A small network was trained on invented records. Each row is its activation on one of them, seen along a few directions.
After each row come some of the record's fields: Mavo, Geri, Muna, Tev, Kup.
A field that a record lacks is left out.
The largest differences between rows may come from other fields.
In the rows, zero is written as 500.
Random noise pushes rows far along 8 fixed directions. That doesn't count. These rows show it; they differ only by the noise:
[483, 486, 462, 343, 538, 305, 370, 387, 423, 485, 594, 506, 450, 443, 573,
 438, 604, 455, 513, 563, 466, 444, 494]
[571, 529, 546, 557, 521, 460, 401, 165, 464, 627, 522, 443, 799, 489, 602,
 335, 684, 497, 487, 530, 353, 385, 483]
[592, 438, 508, 507, 339, 526, 481, 453, 537, 552, 521, 407, 477, 474, 554,
 531, 608, 467, 459, 430, 367, 480, 557]
[509, 247, 465, 496, 269, 666, 537, 596, 402, 534, 506, 573, 378, 558, 445,
 585, 539, 345, 702, 398, 532, 462, 597]
[437, 592, 552, 371, 444, 574, 423, 585, 612, 503, 496, 573, 250, 447, 445,
 619, 560, 349, 431, 378, 453, 580, 575]
[421, 658, 400, 479, 631, 566, 477, 638, 478, 371, 286, 351, 697, 427, 540,
 521, 348, 750, 508, 506, 400, 503, 509]
[395, 368, 540, 683, 410, 545, 700, 586, 389, 537, 579, 530, 492, 604, 400,
 472, 439, 627, 591, 445, 652, 368, 459]
[527, 372, 547, 506, 521, 501, 489, 542, 514, 562, 532, 501, 341, 619, 577,
 306, 635, 462, 453, 581, 541, 464, 508]
[532, 400, 590, 252, 508, 527, 504, 383, 650, 540, 488, 644, 358, 555, 493,
 536, 501, 352, 382, 455, 344, 649, 555]
[421, 521, 358, 371, 599, 455, 348, 543, 332, 398, 412, 472, 597, 429, 561,
 462, 490, 537, 671, 572, 493, 434, 521]

[582, 473, 363, 481, 461, 641, 471, 843, 487, 397, 306, 378, 464, 463, 538,
 515, 452, 584, 525, 489, 512, 575, 586]  <Mavo:l1 Geri:h1 Muna:j2 Tev:f1 Kup:k1>
[502, 574, 501, 465, 517, 403, 448, 443, 502, 529, 506, 405, 482, 476, 583,
 425, 586, 524, 445, 569, 433, 452, 496]  <Mavo:l3 Geri:h2 Muna:j2 Kup:k1>
[524, 629, 439, 526, 541, 541, 264, 502, 473, 500, 464, 464, 548, 403, 574,
 450, 663, 327, 601, 543, 495, 444, 525]  <Mavo:l1 Geri:h1 Muna:j2 Tev:f2 Kup:k2>
[691, 271, 410, 416, 450, 298, 577, 371, 411, 456, 612, 420, 576, 496, 608,
 519, 401, 541, 492, 622, 419, 482, 456]  <Mavo:l1 Geri:h2 Muna:j1 Tev:f1 Kup:k2>
[504, 600, 425, 364, 249, 505, 337, 500, 442, 478, 575, 466, 323, 318, 470,
 786, 623, 270, 620, 352, 399, 497, 607]  <Mavo:l1 Geri:h2 Muna:j1 Kup:k1>
[453, 565, 454, 431, 362, 588, 330, 540, 452, 501, 506, 594, 387, 386, 424,
 617, 611, 262, 659, 381, 528, 490, 578]  <Mavo:l5 Geri:h1 Muna:j2 Tev:f2 Kup:k1>
[607, 363, 576, 716, 413, 553, 612, 607, 576, 561, 601, 422, 377, 614, 531,
 394, 537, 497, 392, 518, 551, 446, 478]  <Mavo:l5 Geri:h3 Muna:j2 Tev:f2 Kup:k2>
[435, 614, 488, 411, 633, 435, 301, 449, 447, 465, 516, 552, 476, 454, 523,
 442, 605, 400, 564, 599, 569, 476, 481]  <Mavo:l5 Geri:h1 Muna:j1 Kup:k2>
[419, 527, 537, 692, 383, 728, 554, 625, 492, 589, 381, 438, 517, 551, 447,
 506, 589, 591, 541, 381, 511, 448, 573]  <Mavo:l5 Geri:h3 Muna:j2 Kup:k1>
[544, 606, 543, 470, 554, 617, 473, 572, 679, 470, 414, 503, 514, 461, 472,
 558, 444, 461, 364, 457, 424, 619, 517]  <Mavo:l5 Geri:h1 Muna:j2 Tev:f2 Kup:k2>
[648, 561, 507, 820, 439, 494, 463, 580, 489, 586, 532, 244, 558, 477, 656,
 295, 724, 571, 395, 602, 549, 338, 467]  <Mavo:l1 Geri:h2 Muna:j2 Tev:f1 Kup:k2>
[463, 486, 472, 392, 618, 627, 513, 377, 470, 477, 345, 599, 704, 530, 479,
 533, 332, 529, 572, 493, 382, 565, 505]  <Mavo:l5 Geri:h3 Muna:j1 Tev:f2 Kup:k1>
[620, 242, 405, 489, 621, 635, 478, 545, 450, 494, 305, 439, 650, 701, 647,
 256, 527, 522, 588, 695, 505, 502, 541]  <Mavo:l3 Geri:h1 Muna:j1 Kup:k2>
[609, 270, 436, 445, 562, 412, 569, 490, 425, 472, 549, 494, 522, 604, 583,
 343, 426, 561, 511, 660, 560, 505, 447]  <Mavo:l5 Geri:h1 Muna:j1 Tev:f1 Kup:k1>
[462, 811, 532, 455, 605, 453, 263, 408, 522, 546, 488, 468, 553, 363, 537,
 409, 716, 438, 396, 524, 462, 464, 516]  <Mavo:l5 Geri:h2 Muna:j2 Tev:f2 Kup:k1>
[447, 519, 434, 425, 472, 537, 404, 499, 440, 446, 458, 516, 484, 463, 477,
 615, 495, 411, 664, 499, 472, 502, 540]  <Mavo:l5 Geri:h1 Muna:j1 Kup:k2>
[434, 376, 454, 260, 602, 258, 520, 445, 391, 430, 595, 614, 408, 514, 486,
 472, 420, 538, 508, 605, 593, 558, 449]  <Mavo:l5 Geri:h1 Muna:j1 Tev:f2 Kup:k1>
[479, 629, 629, 691, 617, 635, 415, 515, 546, 623, 475, 495, 546, 574, 536,
 217, 707, 439, 450, 550, 638, 423, 457]  <Mavo:l3 Geri:h1 Muna:j2 Tev:f2 Kup:k1>
[434, 567, 473, 516, 684, 666, 320, 534, 447, 489, 383, 636, 591, 542, 494,
 366, 506, 300, 699, 596, 597, 471, 498]  <Mavo:l5 Geri:h1 Muna:j2 Tev:f2 Kup:k2>
[425, 454, 535, 557, 428, 541, 628, 549, 520, 479, 570, 577, 407, 543, 396,
 611, 406, 470, 578, 433, 545, 485, 481]  <Mavo:l1 Geri:h1 Muna:j2 Kup:k2>
[433, 397, 416, 361, 506, 490, 498, 543, 411, 450, 385, 524, 499, 515, 500,
 499, 477, 581, 619, 526, 496, 528, 552]  <Mavo:l5 Geri:h1 Muna:j2 Kup:k1>
[658, 370, 528, 564, 377, 639, 467, 392, 523, 651, 402, 452, 617, 563, 586,
 370, 735, 442, 507, 486, 400, 504, 588]  <Mavo:l1 Geri:h1 Muna:j2 Tev:f2 Kup:k1>
[428, 432, 556, 583, 489, 402, 696, 437, 419, 535, 602, 568, 609, 524, 399,
 496, 372, 672, 453, 449, 600, 454, 433]  <Mavo:l5 Geri:h3 Muna:j2 Tev:f1 Kup:k1>
[534, 477, 492, 524, 411, 510, 538, 595, 562, 456, 521, 446, 344, 498, 519,
 618, 435, 507, 415, 455, 484, 526, 521]  <Mavo:l5 Geri:h3 Muna:j1 Tev:f2 Kup:k2>
[564, 519, 554, 453, 502, 440, 455, 297, 553, 597, 516, 498, 622, 476, 532,
 427, 625, 501, 390, 492, 415, 529, 512]  <Mavo:l5 Geri:h1 Muna:j2 Tev:f2 Kup:k1>
[508, 480, 313, 342, 579, 403, 225, 617, 404, 380, 469, 439, 356, 425, 659,
 451, 562, 324, 696, 674, 520, 475, 538]  <Mavo:l5 Geri:h1 Muna:j2 Kup:k2>
[456, 581, 397, 363, 321, 523, 454, 566, 501, 411, 426, 415, 412, 331, 503,
 824, 422, 492, 587, 332, 311, 569, 617]  <Mavo:l1 Geri:h3 Muna:j2 Kup:k1>
[402, 642, 586, 313, 677, 278, 359, 330, 552, 504, 634, 672, 318, 449, 500,
 469, 568, 332, 404, 555, 505, 521, 464]  <Mavo:l1 Geri:h3 Muna:j2 Tev:f2 Kup:k2>
[466, 537, 405, 485, 568, 558, 405, 505, 433, 444, 380, 425, 679, 452, 552,
 531, 443, 514, 642, 533, 418, 445, 523]  <Mavo:l3 Geri:h3 Muna:j2 Kup:k2>
[499, 521, 498, 559, 606, 594, 438, 485, 532, 520, 392, 491, 556, 569, 585,
 395, 524, 438, 589, 593, 465, 484, 490]  <Mavo:l1 Geri:h1 Muna:j2 Kup:k2>
[524, 542, 658, 665, 576, 563, 429, 480, 532, 645, 606, 630, 472, 608, 458,
 266, 729, 337, 376, 538, 747, 456, 457]  <Mavo:l5 Geri:h1 Muna:j1 Tev:f1 Kup:k2>
[591, 368, 579, 447, 503, 616, 351, 397, 579, 641, 486, 585, 293, 644, 640,
 321, 778, 151, 549, 635, 441, 500, 569]  <Mavo:l1 Geri:h2 Muna:j2 Kup:k2>
[591, 333, 449, 468, 446, 331, 527, 351, 425, 525, 604, 410, 494, 573, 619,
 390, 597, 570, 534, 622, 427, 433, 483]  <Mavo:l1 Geri:h1 Muna:j1 Kup:k1>
[540, 434, 411, 162, 574, 453, 381, 459, 505, 375, 489, 666, 445, 438, 485,
 665, 346, 298, 521, 493, 420, 643, 531]  <Mavo:l5 Geri:h3 Muna:j1 Tev:f1 Kup:k2>
[481, 535, 526, 385, 538, 404, 350, 533, 556, 485, 572, 522, 185, 511, 567,
 470, 643, 340, 473, 598, 545, 533, 500]  <Mavo:l5 Geri:h1 Muna:j1 Kup:k2>
[457, 595, 491, 594, 703, 211, 468, 488, 406, 474, 644, 410, 589, 458, 569,
 291, 515, 656, 384, 661, 652, 354, 365]  <Mavo:l3 Geri:h3 Muna:j2 Tev:f1 Kup:k2>
[561, 550, 586, 391, 516, 484, 487, 434, 685, 529, 489, 540, 430, 489, 498,
 546, 535, 427, 328, 474, 381, 631, 539]  <Mavo:l1 Geri:h1 Muna:j2 Tev:f2 Kup:k2>
[504, 453, 510, 435, 636, 482, 523, 458, 581, 461, 455, 535, 423, 639, 589,
 424, 417, 491, 493, 628, 469, 547, 470]  <Mavo:l1 Geri:h1 Muna:j1 Kup:k2>
[452, 609, 459, 516, 622, 473, 404, 621, 538, 435, 413, 389, 439, 502, 586,
 405, 539, 584, 487, 616, 491, 482, 492]  <Mavo:l5 Geri:h1 Muna:j2 Kup:k2>
[529, 595, 321, 569, 444, 670, 224, 728, 359, 442, 361, 377, 553, 372, 571,
 443, 671, 385, 715, 508, 567, 415, 588]  <Mavo:l5 Geri:h1 Muna:j2 Tev:f1 Kup:k1>
[519, 395, 544, 594, 380, 460, 705, 432, 490, 534, 624, 572, 520, 522, 382,
 618, 402, 544, 472, 419, 553, 493, 448]  <Mavo:l1 Geri:h1 Muna:j1 Tev:f1 Kup:k2>
[558, 596, 545, 650, 550, 596, 538, 608, 651, 519, 413, 380, 490, 562, 564,
 408, 568, 616, 296, 525, 494, 534, 495]  <Mavo:l1 Geri:h1 Muna:j1 Tev:f2 Kup:k2>
[466, 304, 579, 476, 581, 337, 657, 555, 441, 505, 680, 696, 393, 599, 378,
 384, 434, 515, 433, 564, 781, 483, 405]  <Mavo:l3 Geri:h1 Muna:j2 Tev:f1 Kup:k2>
[634, 596, 485, 381, 638, 300, 447, 561, 676, 423, 493, 358, 408, 418, 639,
 428, 508, 592, 185, 604, 402, 620, 463]  <Mavo:l1 Geri:h1 Muna:j2 Tev:f1 Kup:k2>

Here are new rows. What are their fields?
[516, 533, 531, 369, 629, 638, 472, 451, 598, 496, 333, 507, 560, 551, 551,
 485, 427, 490, 432, 510, 342, 622, 530]  <Mavo:l3 Geri:h3 Muna:j1 Kup:k1>
[579, 608, 625, 386, 473, 437, 394, 255, 640, 609, 614, 621, 493, 431, 448,
 511, 635, 302, 333, 406, 403, 573, 508]  <Mavo:l5 Geri:h1 Muna:j2 Tev:f1 Kup:k1>
[536, 476, 517, 341, 573, 379, 417, 331, 531, 524, 553, 521, 390, 528, 608,
 409, 612, 414, 473, 590, 435, 538, 483]  <Mavo:l1 Geri:h1 Muna:j1 Kup:k1>
[410, 498, 465, 449, 549, 379, 465, 399, 424, 447, 567, 574, 474, 483, 511,
 535, 436, 437, 684, 565, 520, 427, 450]  <Mavo:l1 Geri:h1 Muna:j2 Kup:k2>
[583, 201, 597, 445, 553, 487, 790, 555, 707, 487, 494, 533, 306, 741, 537,
 450, 271, 606, 337, 598, 456, 655, 450]  <Mavo:l5 Geri:h1 Muna:j2 Kup:k2>
[327, 445, 544, 542, 641, 627, 625, 516, 435, 507, 431, 671, 588, 656, 403,
 390, 361, 564, 655, 539, 645, 474, 457]  <Mavo:l5 Geri:h1 Muna:j2 Kup:k1>
[494, 664, 422, 638, 449, 675, 447, 588, 519, 443, 350, 345, 715, 381, 504,
 628, 446, 576, 587, 426, 416, 469, 532]  <Mavo:l5 Geri:h1 Muna:j2 Kup:k2>
[587, 473, 574, 491, 502, 398, 500, 250, 495, 591, 591, 540, 611, 495, 546,
 407, 566, 470, 419, 494, 432, 474, 480]  <Mavo:l1 Geri:h3 Muna:j2 Tev:f1 Kup:k1>
[556, 410, 435, 417, 532, 561, 566, 567, 604, 411, 353, 446, 455, 589, 590,
 557, 357, 559, 477, 557, 359, 614, 522]  <Mavo:l1 Geri:h1 Muna:j1 Kup:k2>
[480, 617, 534, 526, 535, 620, 418, 508, 528, 543, 433, 506, 526, 489, 505,
 458, 584, 435, 494, 447, 462, 501, 550]  <Mavo:l1 Geri:h3 Muna:j2 Tev:f2 Kup:k1>
[334, 559, 537, 639, 433, 607, 680, 582, 435, 533, 511, 604, 510, 521, 303,
 627, 400, 606, 581, 359, 663, 473, 479]  <Mavo:l1 Geri:h1 Muna:j1 Tev:f2 Kup:k1>
[465, 606, 454, 467, 560, 609, 335, 605, 503, 468, 420, 574, 486, 423, 464,
 525, 522, 309, 570, 485, 563, 540, 538]  <Mavo:l5 Geri:h1 Muna:j2 Tev:f1 Kup:k2>
[458, 424, 633, 494, 547, 503, 661, 419, 524, 560, 603, 729, 505, 576, 356,
 493, 349, 473, 427, 426, 605, 538, 434]  <Mavo:l5 Geri:h3 Muna:j2 Tev:f1 Kup:k1>
[667, 327, 362, 746, 266, 438, 540, 621, 277, 476, 593, 264, 621, 474, 571,
 468, 565, 650, 589, 553, 610, 285, 487]  <Mavo:l5 Geri:h2 Muna:j1 Tev:f1 Kup:k2>
[528, 465, 427, 658, 444, 471, 466, 450, 398, 529, 501, 365, 632, 486, 597,
 428, 608, 539, 634, 562, 493, 363, 486]  <Mavo:l1 Geri:h1 Muna:j2 Kup:k2>
[432, 450, 447, 627, 616, 523, 573, 586, 423, 458, 428, 437, 631, 571, 541,
 426, 352, 643, 588, 598, 547, 434, 447]  <Mavo:l5 Geri:h3 Muna:j2 Kup:k2>
[605, 183, 444, 375, 394, 255, 609, 493, 426, 442, 687, 444, 262, 564, 578,
 522, 451, 513, 492, 643, 510, 480, 456]  <Mavo:l5 Geri:h2 Muna:j1 Kup:k2>
[517, 530, 482, 365, 506, 347, 535, 283, 506, 476, 543, 516, 704, 394, 463,
 588, 409, 588, 433, 449, 368, 542, 462]  <Mavo:l5 Geri:h1 Muna:j2 Tev:f2 Kup:k1>
[661, 370, 354, 513, 198, 294, 440, 399, 310, 501, 645, 315, 575, 324, 560,
 589, 658, 535, 560, 450, 460, 398, 524]  <Mavo:l5 Geri:h1 Muna:j1 Tev:f1 Kup:k1>
[368, 462, 561, 512, 622, 478, 567, 635, 430, 505, 473, 552, 389, 610, 491,
 317, 560, 652, 460, 563, 677, 484, 495]  <Mavo:l1 Geri:h3 Muna:j2 Tev:f2 Kup:k1>
[544, 482, 441, 415, 613, 355, 289, 471, 355, 496, 606, 517, 443, 467, 592,
 312, 654, 377, 525, 638, 615, 430, 470]  <Mavo:l5 Geri:h3 Muna:j1 Tev:f1 Kup:k1>
[339, 558, 505, 511, 559, 353, 416, 557, 344, 508, 635, 588, 361, 477, 449,
 391, 626, 498, 555, 529, 714, 375, 463]  <Mavo:l5 Geri:h3 Muna:j2 Tev:f2 Kup:k1>
